A small network was shown many inputs. Here are its activations along a few directions, one row for each input.
Each table varies a few parts of the input and shows all the possible inputs, shuffled.
Descriptions start from the smaller parts, as in this example, which fits no table here: one of 3 separate values, together with either a single point or one of 11 places along a line or (one of 6 places along a line, together with one of 8 places around a ring).
Shared parts are said once, and a part with two or three values counts as separate values.
(in the rows, 128 means zero)

Table:
r1: [136 176 113 153 194 124 120 123 146 144 105 136 104 124  42 140  74]
r2: [ 93  83 228 125  82  85 109 140 130 115 128  84 167 166 209 128 146]
r3: [167 173 108 154 119  98 132 107 146 114  49 100 165 195 105 155  83]
r4: [183 194 104 167 136  96 149 100 169 132  74 109 165 185 151 171 102]
r5: [140  99 182 105  81 110 125 183 139  85 172 123 179 172 201 142  97]
r6: [145 156 107  63  95 162  85 134 159  92  13 114 198 129 108 199 179]
r7: [118  91 205 110  84 106 129 158 130 100 155 100 176 167 206 143 114]
r8: [171 166  33 208 166 144 179  73 120 178 115 155 104 102 170 122 165]
r9: [182 150 110  71  91 117  95 100 146  92  47 105 174 172  73 173 143]
r10: [139 145  40 184 128 133 164  77  93 131  83 134  80 134  84  97 110]
r11: [129 104 151  95 149 148 128 233 143 116 240 169 121 117 125 123  76]
r12: [ 59  93 233 116 158 108 100 155 127 154 179 112 107  91 147 104 132]
r13: [ 42  61 173 161  92 105 136  94  82 142 150 108  98  97 182  50 187]
r14: [ 90  92 209 109 156 125 116 178 127 141 203 137 111  97 140 124 108]
r15: [179 168 114 110  95 101 110  94 144 102  55 107 160 196  83 159 103]
r16: [118 160 111  63 169 199  75 147 157 126  72 137 136  58  48 178 163]
r17: [196 200  98 166 164 111 154 103 174 154  77 113 182 165 196 175 134]
r18: [164 200 101 165 237 146 143 119 164 199 133 135 126  92 130 161 123]
r19: [146 127  42 104 103 147 118  66  95 112  91 148  91 112  59 111 166]
r20: [ 54  61 165 148  99 112 146 107  79 124 166 127  88 106 185  66 176]
r21: [ 51  93 247 130 153  98  88 149 126 166 167  96 113  87 141  90 152]
r22: [152 187 100 168 203 132 144 119 161 182 126 127 106 113  81 155  89]
r23: [110  72 118 133  94 141 161 154  91  93 207 168  92 115 178  79 129]
r24: [ 80  59 135 143  93 128 161 132  75 120 191 147  95 111 178  86 149]
r25: [143 145  45 142 103 137 139  64  89 121  97 141  72 139  63 102 128]
r26: [125  73  81 128  82 158 175 183  93 104 225 182 112 123 164  75 112]
r27: [149 151 113  74 165 157  79 111 141 137 107 129 120 101   9 151 126]
r28: [112  94 182 104 149 138 123 200 128 141 219 144 124  94 127 122  89]
r29: [156 166  41 201 144 132 178  70 121 148 112 153  81 126 128 112 132]
r30: [119 126  43  95 110 190 121 105 114 103  51 163 110  72  87 138 211]
r31: [139 172 116 111 172 128  96 107 136 139 117 131 103 125  18 145  90]
r32: [157 100 140  92  75 126 145 213 146  87 185 131 187 185 191 139  80]
r33: [ 78  89 236 126  82  79 103 126 133 129 113  60 177 156 212 109 156]
Question: What is each input in this table made of?
Answer: one of 3 separate values, together with either one of 5 places along a line or one of 6 places along a line
Question: Changing only the choice among 3 separate values turns r13 into r33. The same change can be made to r25. Which row results?
Answer: r15
Question: Start at r6 and move only the place on the line of 6, one step at a time. The first step leads to r9. Which rows follow, in order?
Answer: r15, r3, r4, r17

Table:
r34: [104  85 180 141 100  93 151 132 102 101 149 138 103 131 188 130 147]
r35: [ 83  88 148 126 114 115 136 142 110 124 143 109 158 136 201  70 144]
r36: [154 192  70 157 166 134 140 120 154 154 135 144 103 126 107 134 114]
r37: [147 141 122 125 185 151 103  95 157 167  95 113 148 111  93 185 139]
r38: [176 150 128  88 143 129  73 130 153 111  70 111 159 125  90 177 143]
r39: [149 172  81 171 144 118 138  75 128 150  92 121 100 108 126 125 143]
r40: [ 83  91 200 119 121 107 119 164 128 107 174 143 106  99 134 150 143]
r41: [124 145  18 128  86 148 161  74  96 121 104 164  94 112  90 113 179]
r42: [ 98 110 180 121  89  88 146 114  93 120 175 119 116 155 178 100 147]
r43: [106  93 200 103 118 113 109 155 130 130 191 102 132 100 127  80 143]
r44: [103 146  89 139 168 124 139 103 130 173  98 143  71 106  38 121 108]
r45: [156 144 153 107 119 144  84 132 158  97  44  89 164 145  67 176 103]
r46: [ 80  75 167 140  95 119 141 138 129 128 125 156 141 119 207 107 139]
r47: [124 105 154 118 105 105 136 172 128 131 214 114 135 146 159  90 117]
r48: [121 155  74 203 131 126 154  84 105 155  81 121  87 123  94 111 129]
r49: [127 110 177 119 104 124 139 152 103 128 203 129 106 149 167 122  97]
r50: [147 135  61 179 167 128 153 108 130 169 111 162  93 127  74 115  78]
r51: [117 190 107 135 178 160 110 100 150 151 111 126  96  96  83 136 132]
r52: [ 52  93 183 116 118 138 111 171 147 129 156 151 138  93 152 125 128]
r53: [203 165 101 105 141 147  97 133 144 106  84 122 173 163 132 171 103]
r54: [ 86  81 172 105 133 133 101 182 122 133 161 105 137  97 146  97 138]
r55: [180 166 116 106 128 123 127 141 158  91  70 108 180 188  94 158  76]
r56: [157 139 110 122 106 106 109 101 153  83  30  87 178 200 116 156 118]
r57: [112  98 168 134  83 101 136 129  98 124 168  85 130 127 186  81 144]
r58: [113  90 150 122 117 136 146 179 146 135 178 130 151 126 177  88 101]
r59: [158 164 109 148 144 136 138  79 119 170  75 105 149 142 143 174 156]
r60: [174 162 105 109 109 111 109  90 143 103  53 112 183 162 137 159 142]
r61: [ 90 113 163 135 112 151 145 199 131 118 176 156 132 134 187 121 115]
r62: [155 137   9 119 124 168 152 114  92 117 138 177  92 110  77 126 135]
r63: [123  93 182 129 125 133 151 154 117 112 180 165 114 133 175 136  94]
r64: [199 179 113 142 177 135 154 127 144 160 118 125 150 130 112 161 127]
r65: [ 87  92 192 110 129 111  95 131 117 117 198 124 124 126 127 117 130]
r66: [135 127  43 105 144 166 124 104 110 107 121 165  83  80  41 112 171]
Question: What is each input in this table made of?
Answer: one of 3 separate values, together with either one of 5 places around a ring or one of 6 places along a line
Question: Changing only the choice among 3 separate values turns r55 into r56. The same change can be made to r36. Which row results?
Answer: r39
Question: Start at r58 and move only the place on the ring of 5, one step at a time. The first step leads to r47. Which rows follow, in order?
Answer: r49, r63, r61
Question: Which other rows agree with r37 in the choice among 3 separate values? List them by row number.
Answer: r38, r40, r43, r44, r45, r51, r52, r54, r65, r66

Table:
r67: [120 134 120 120 145 136 119 116 118 134 127 135 106 109  77 129 140]
r68: [143 124  95 132 110 126 133 101 110 130 100 134 113 128 136 120 132]
r69: [131 141 115 123 144 140 114 125 120 140 132 137  95 111  89 134 136]
r70: [139 142 122 120 124 135 106 137 151 118 100 108 150 146 115 158 132]
r71: [149 132  93 141 115 128 143 100 116 134 111 132 120 129 142 121 124]
r72: [135 136 134 106 119 126 117 128 140 126  82 109 152 138 101 137 122]
r73: [115 114  91 141 122 123 133  97 108 129  91 119 125 135 126 117 140]
r74: [140 147  89 155 120 124 162 106 136 129 137 128 118 145 132 137 139]
r75: [149 148 120 122 131 139 109 131 153 120 106 112 156 142 128 157 110]
r76: [137 138 106 125 161 142 125 122 123 146 136 140 116 105 104 134 124]
r77: [ 82  71 174 138  93 116 145 152  96 113 178 129 122 132 200  92 123]
r78: [ 79  93 191 114 136 128 123 168 112 130 199 145 121 103 171  86 133]
r79: [102  81 220 111 110 102 111 170 127 104 163 127 157 139 190 120 118]
r80: [160 157 135 131 132 121 137 137 165 127 109 120 158 143 116 147 116]
r81: [139 162 116 140 156 134 143 129 144 140 150 147 110 116  93 131 132]
Question: What is each input in this table made of?
Answer: one of 3 separate values, together with either a single point or one of 4 places along a line
Question: Changing only the choice among 3 separate values turns r78 into r77. The same change can be made to r76. Which row results?
Answer: r71
Question: Which other rows does r81 become when the place on the line of 4 takes its other values? List them by row number.
Answer: r67, r69, r76
Question: Start at r80 and move only the place on the line of 4, one step at a time. The first step leads to r75. Which rows follow, in order?
Answer: r70, r72
